These are the activations of a small neural network, seen along a few directions. Each row is one input.
In each table, some parts of the input vary, and every possible input appears once, in random order.
Descriptions start from the smaller parts, as in this example, which fits no table here: line(6) and (point or (values(2) and ring(5)) or ring(11)).
Shared parts are said once, and a part with two or three values counts as separate values.

Other details of the inputs vary at random and push rows far along two fixed directions, the same in every table; ignore that.

A family of inputs:
R1: -1,6,-3,3,-5,0,-11,9,-3,-6,-6,4,-7,-3,-6,-4
R2: 1,-2,-7,1,3,-7,5,4,-6,1,-2,-3,4,0,0,1
R3: 3,-3,-8,2,2,-3,6,2,1,6,3,-3,0,-5,-3,3
R4: 4,-3,-5,0,2,-10,4,3,-3,-3,-5,-5,1,-1,2,-2
R5: -10,-10,22,1,7,27,3,-33,14,-4,8,12,8,25,23,2
R6: -2,-3,-7,0,2,-5,9,3,1,5,1,-5,3,-5,-2,-1
R7: 0,-2,-6,-2,2,-8,8,1,-1,-1,-4,-6,3,-4,0,-2
R8: 4,1,-2,-1,0,-12,-3,7,0,-10,-1,-3,1,-1,2,-2
R9: 2,-3,-6,-1,2,-8,4,2,0,-5,-6,-5,1,-5,2,-2
R10: 4,1,-3,1,0,-7,-1,7,1,2,7,-2,3,-2,-5,4
R11: 2,2,-9,2,3,-8,-6,8,6,-7,2,2,-2,-7,2,-3
R12: 0,3,-4,1,2,-7,0,8,0,0,6,-2,4,-1,-4,2
R13: -1,2,-6,1,1,-7,1,7,4,0,7,-2,2,-5,-3,0
R14: 1,2,2,3,-9,19,-2,-5,-5,6,-9,4,-11,-3,-8,-2
R15: 2,2,-4,0,1,-10,-1,8,-3,-5,2,-1,4,0,-1,0
R16: 2,-2,-12,2,5,-5,1,4,2,-2,-2,-1,-2,-7,2,-2
R17: 0,0,3,0,-8,2,5,0,-9,6,-7,-5,-2,1,-10,-1
R18: 0,3,-4,-4,7,-10,-7,5,-2,10,3,3,-3,-7,2,8
R19: -1,-3,-9,-1,4,-5,6,3,1,0,-1,-4,1,-6,1,-3
R20: 0,-1,-10,2,5,-5,3,4,-3,2,-1,-2,3,-2,0,1
R21: -2,1,-3,-2,0,-7,3,7,4,-1,5,-4,3,-5,-2,-2
R22: 3,-2,-11,3,5,-6,-1,5,-2,-1,-3,-1,0,-3,1,1
R23: 1,2,-1,-2,0,-12,1,7,-2,-7,1,-5,4,0,0,-2
R24: -1,5,13,3,-8,23,-11,-9,0,-1,-2,11,-7,8,-2,-1
R25: -1,-5,17,1,-1,24,1,-23,3,0,-1,8,0,19,12,2
R26: -1,3,-6,-4,6,-9,-7,4,1,11,4,3,-5,-11,3,5
R27: -1,3,-8,0,2,-7,-2,8,4,-4,4,0,0,-6,0,-2
R28: 3,-1,-2,-2,-1,-6,1,5,5,0,6,-4,2,-6,-4,0
R29: 4,-3,-7,2,2,-4,5,2,-2,7,2,-3,2,-1,-4,6
R30: 0,6,6,3,-11,17,-9,-2,-1,1,-5,6,-11,-3,-10,-4
R31: 1,-2,-5,2,2,-7,8,4,-6,5,0,-5,6,1,-2,3
R32: 5,0,0,0,-1,-8,1,7,-2,0,6,-3,4,1,-5,4
R33: 3,-4,-6,-1,1,-4,8,1,1,5,2,-5,1,-5,-3,1
R34: 3,-14,7,-6,33,-9,0,-22,23,0,31,11,20,20,45,18
R35: -12,1,8,5,-4,22,-3,-11,-4,4,-5,8,-3,10,-1,-2
R36: -5,5,6,0,-9,0,0,5,-7,-2,-3,-4,-1,2,-9,-4
R37: -7,-1,12,4,-7,21,-1,-12,-7,4,-5,7,-3,12,-2,-1
R38: 1,3,-7,0,3,-8,-3,9,0,-4,3,0,2,-2,-1,0
R39: -10,3,12,-1,-5,12,-6,-7,2,-9,-4,5,-2,6,1,-7
R40: 3,-1,1,-3,-2,-8,4,4,3,-2,4,-6,3,-3,-5,1
R41: 11,-4,-3,-3,1,-4,9,-1,0,3,-3,-7,1,-4,-2,4
R42: -2,3,17,-1,-9,21,-7,-11,2,-4,-5,6,-6,6,-2,-3
R43: -1,1,0,-3,-1,-9,5,6,2,-3,3,-6,4,-3,-3,0
R44: -10,4,10,2,-7,18,-13,-6,5,-10,-7,10,-8,3,3,-10
R45: -2,-2,-9,2,3,-4,7,3,0,6,2,-4,2,-5,-2,1
R46: 0,-2,-3,0,1,-8,10,2,-5,4,-1,-8,5,1,-2,1
R47: 2,-3,-9,0,4,-6,2,4,2,-3,-3,-3,-1,-8,3,-4
R48: 3,1,-3,-2,0,-11,-2,7,4,-10,-2,-4,1,-5,2,-3
R49: -14,4,5,4,-9,23,-6,-8,-6,1,-12,8,-10,1,-6,-9
R50: 12,1,-1,0,0,-6,0,6,-1,0,4,-2,2,-1,-3,5
R51: 10,-4,-6,-1,2,-2,7,1,2,5,0,-5,-1,-7,-1,2
R52: 11,0,1,-2,-2,-8,2,4,0,-1,2,-6,2,-1,-3,3
R53: -4,1,-1,0,-6,0,3,1,-10,1,-10,-4,-1,0,-6,-5
R54: -5,7,7,3,-10,10,-12,3,-7,-7,-11,7,-8,3,-6,-7
R55: -1,2,-5,-3,1,-8,0,7,4,-5,2,-2,2,-6,0,-4
R56: 3,0,-4,1,0,-6,0,5,5,1,8,-2,1,-6,-4,1
R57: -1,2,11,0,-7,18,-7,-8,5,-2,-1,6,-6,2,-1,-4
R58: 1,2,1,-7,4,-13,-3,2,-4,9,1,-2,-1,-4,2,5
R59: -4,6,4,2,-8,1,-2,7,-8,0,-2,0,-1,1,-10,-2
R60: 13,-3,-5,1,1,-3,6,2,-5,5,-1,-4,1,0,-2,7
R61: 2,3,3,4,-9,19,-3,-4,-8,6,-10,4,-10,1,-9,1
R62: -10,7,11,-6,-8,9,-10,-5,-7,9,-11,6,-12,-4,-5,-2
R63: -1,2,-3,-7,5,-10,-4,3,2,10,2,0,-4,-11,3,4
R64: -13,0,12,1,-6,19,2,-13,-3,1,-8,4,-2,8,-1,-5
R65: 6,-19,13,-2,29,-6,8,-26,30,-12,36,5,28,29,44,13
R66: -6,0,6,4,-2,14,-5,-8,-5,-4,-8,8,-3,9,4,-4
Each input here is: ring(6) and (point or (values(2) and line(5))).
- The inputs of R35 and R6 match in every part but the ring(6) part. If R12 is changed in the same way as R35 into R6, which row does it become? => R21
- Which other rows agree with R4 in the ring(6) part? List them by row number. => R8, R17, R23, R25, R36, R46, R52, R53, R58, R65
- Change only the values(2) part in R27. List by row number the other rows that result. => R49
- Change only the ring(6) part in R56. List by row number the other rows that result. => R10, R28, R32, R40, R65
- Change only the ring(6) part in R5. List by row number the other rows that result. => R3, R17, R29, R33, R37

A family of inputs:
R67: 1,-2,15,0,1,16,-4,-15,0,-5,-2,8,2,17,12,2
R68: -7,16,1,-4,-9,-1,-25,15,-9,2,-10,9,-18,-15,-12,-5
R69: 2,2,-4,0,1,-15,3,10,1,-7,5,-6,6,0,-2,1
R70: -13,5,-4,4,-14,12,-3,5,-13,2,-22,0,-14,-11,-18,-13
R71: -15,0,12,2,-2,25,-4,-15,2,1,-1,11,-1,11,3,-3
R72: -13,0,18,1,-5,22,-4,-17,1,5,-1,8,-3,12,3,0
R73: 24,-12,-13,-2,19,-23,15,3,14,-5,18,-9,17,1,17,12
R74: -10,-2,15,4,-2,24,-4,-20,-2,10,-1,11,-4,13,6,1
R75: 15,-2,-18,-6,24,-31,-6,12,23,-4,26,1,8,-13,21,10
R76: 12,-22,10,-2,36,-9,14,-27,42,-17,46,4,34,29,53,15
R77: -19,4,16,3,-6,27,-7,-16,-2,2,-6,12,-5,13,2,-4
R78: 14,-2,-19,-2,1,-16,10,11,-9,14,-5,-12,-3,-16,-13,8
R79: 9,0,-17,0,-3,-15,8,14,-11,16,-4,-11,-4,-17,-19,4
R80: -10,7,12,-1,1,17,-27,-7,11,-4,4,20,-11,1,10,-2
R81: 18,-1,-22,-2,1,-18,13,14,-8,14,-4,-14,-3,-19,-13,7
R82: -2,-9,-9,2,13,-2,8,-7,12,-5,6,1,7,0,17,-2
R83: -13,1,19,-2,-3,21,-4,-17,-1,5,-1,9,-1,13,6,-1
R84: 6,11,-15,-4,3,-26,-16,24,0,3,2,0,-9,-23,-7,3
R85: 14,-4,-8,1,4,-14,8,8,4,0,10,-8,7,-3,0,4
R86: 2,4,-4,1,-9,5,1,2,-15,14,-16,-3,-12,-8,-15,2
R87: 8,4,-5,-5,-6,-24,4,18,-8,-1,-1,-13,3,-9,-13,1
R88: 0,6,4,3,-18,8,-5,8,-14,3,-12,-2,-10,-5,-23,-5
R89: -10,0,16,1,-5,27,-1,-17,4,5,1,8,-3,9,3,-2
R90: -6,6,-4,0,-10,-5,-4,12,-11,-10,-16,-4,-6,-6,-11,-13
R91: 8,-2,-2,-2,2,-20,6,8,4,-4,9,-9,8,-1,0,4
R92: 15,-14,-15,-5,27,-31,16,-1,10,9,24,-8,20,1,23,17
R93: -1,-2,15,3,-5,26,-5,-16,2,-5,-4,10,-2,14,4,0
R94: 8,-1,-22,0,2,-29,7,22,-1,-10,-4,-15,4,-16,-9,-5
R95: -3,5,-7,4,-12,1,-1,12,-6,-11,-14,-5,-7,-9,-13,-14
R96: 13,1,-11,-3,-3,-27,8,20,-1,-1,4,-16,5,-13,-15,3
R97: 0,7,5,3,-17,4,-4,8,-14,3,-12,-3,-10,-3,-19,-4
R98: 6,-22,6,-4,36,-5,14,-29,35,-3,39,5,29,23,47,17
R99: -13,1,12,3,-3,27,-3,-15,3,1,-1,11,-2,10,4,-4
R100: 7,-8,-13,-6,22,-28,13,3,10,1,19,-7,18,0,18,11
R101: 2,0,-23,-3,3,-28,9,21,-10,2,-9,-13,-1,-19,-9,-3
R102: -11,9,0,4,-18,6,-7,10,-13,-9,-22,-1,-12,-6,-18,-16
R103: -4,8,0,2,-14,1,-4,12,-9,-5,-9,-4,-5,-5,-20,-7
R104: -5,-2,13,0,1,24,-3,-21,-5,8,-7,10,-4,12,9,3
R105: -15,6,21,1,-9,24,-11,-12,-3,-11,-5,12,-2,18,3,-8
R106: -2,-1,18,3,-4,23,-6,-17,1,-4,-5,10,-3,17,8,0
R107: 2,0,-23,0,2,-25,9,19,-6,3,-8,-13,-1,-19,-9,-3
R108: -7,2,13,3,-2,19,-3,-11,8,-12,5,8,3,14,7,-5
R109: 1,6,3,0,-14,-1,-4,10,-16,3,-11,-3,-7,-3,-17,-4
R110: -9,-1,14,4,-7,34,-3,-20,-2,9,-3,12,-8,10,1,-3
- What is each input in this table made of? => line(4) and (point or (values(2) and line(5)))
- The inputs of R91 and R96 match in every part but the line(4) part. If R74 is changed in the same way as R91 into R96, which row does it become? => R79
- The inputs of R95 and R94 match in every part but the line(4) part. If R89 is changed in the same way as R95 into R94, which row does it become? => R98
- Change only the values(2) part in R83. List by row number the other rows that result. => R87
- Change only the line(5) part in R76. List by row number the other rows that result. => R73, R85, R95, R108
- Change only the line(4) part in R82. List by row number the other rows that result. => R70, R101, R107

A family of inputs:
R111: 6,1,3,-6,6,-15,-3,4,-5,0,4,-2,9,4,5,11
R112: 6,-2,2,-7,8,-15,4,-2,-7,10,4,-3,4,-1,8,9
R113: 1,-3,-7,-2,14,-11,2,0,-3,12,1,2,-1,-5,11,8
R114: -4,-9,6,-5,31,6,-8,-26,22,-6,18,20,9,20,47,9
R115: 14,10,-35,-3,-11,-45,3,52,-14,2,-9,-23,-7,-43,-37,-10
R116: -8,9,2,-1,-22,5,2,11,-22,13,-14,-8,-12,-10,-29,-9
R117: -9,-8,10,10,-1,36,2,-25,-2,4,-12,11,-5,16,8,-4
R118: 13,-1,-36,-4,15,-42,12,27,4,3,13,-14,9,-25,-2,4
R119: 26,3,-40,1,-13,-42,9,46,-20,-2,-20,-28,-11,-42,-38,-6
R120: 15,-4,-4,5,0,-9,7,4,2,-14,3,-5,5,5,3,1
R121: -1,-3,-5,-1,7,-14,-7,5,12,-7,7,1,2,-6,5,-2
R122: -1,-1,3,-3,4,-13,1,3,1,-1,9,-5,10,5,-2,8
R123: 3,-17,1,5,24,19,4,-33,22,-12,14,12,12,23,40,3
R124: -17,-2,23,0,-5,23,-4,-25,0,7,1,9,-2,17,6,0
R125: -9,8,25,1,-5,21,-21,-13,2,-10,-3,17,-5,20,15,-2
R126: -21,-3,13,5,-1,32,-3,-19,3,5,1,15,-2,12,10,-5
R127: -7,-5,-8,1,9,-9,5,-1,3,11,5,-1,3,-5,5,7
R128: -11,5,24,4,-9,29,-6,-16,8,-16,-1,11,-2,18,6,-8
R129: 7,2,-5,1,5,-21,2,14,8,-10,16,-6,10,0,3,-1
R130: -30,26,8,4,-41,37,-26,7,-31,10,-43,11,-40,-17,-47,-21
R131: 14,-7,-33,-2,13,-37,24,22,2,12,4,-23,10,-24,-5,9
R132: -4,-4,21,5,-9,31,1,-21,-4,-8,-8,10,2,26,2,-2
R133: -8,16,4,-2,-23,9,-25,17,-20,1,-30,6,-26,-15,-24,-14
R134: 45,-14,-7,-5,29,-18,6,-6,34,14,50,0,17,0,25,36
R135: -19,18,22,3,-40,39,-9,3,-27,1,-35,2,-22,1,-43,-16
R136: 6,-11,2,-3,22,-16,11,-5,18,-9,31,-3,27,17,24,10
R137: 0,-1,-13,-2,8,-2,6,-1,9,-3,2,-3,3,-8,5,-1
R138: -16,6,25,4,-7,21,-16,-15,8,-10,3,14,-3,19,7,-5
R139: 3,-3,-6,-1,5,-6,3,4,13,-12,4,-4,4,-8,4,-5
R140: 13,-10,-5,1,2,-7,18,-5,-5,6,-2,-10,7,5,2,3
R141: -7,3,9,-2,-15,15,8,-5,-10,8,-13,-5,-6,1,-14,-6
- What is each input in this table made of? => point or (line(5) and ring(6))
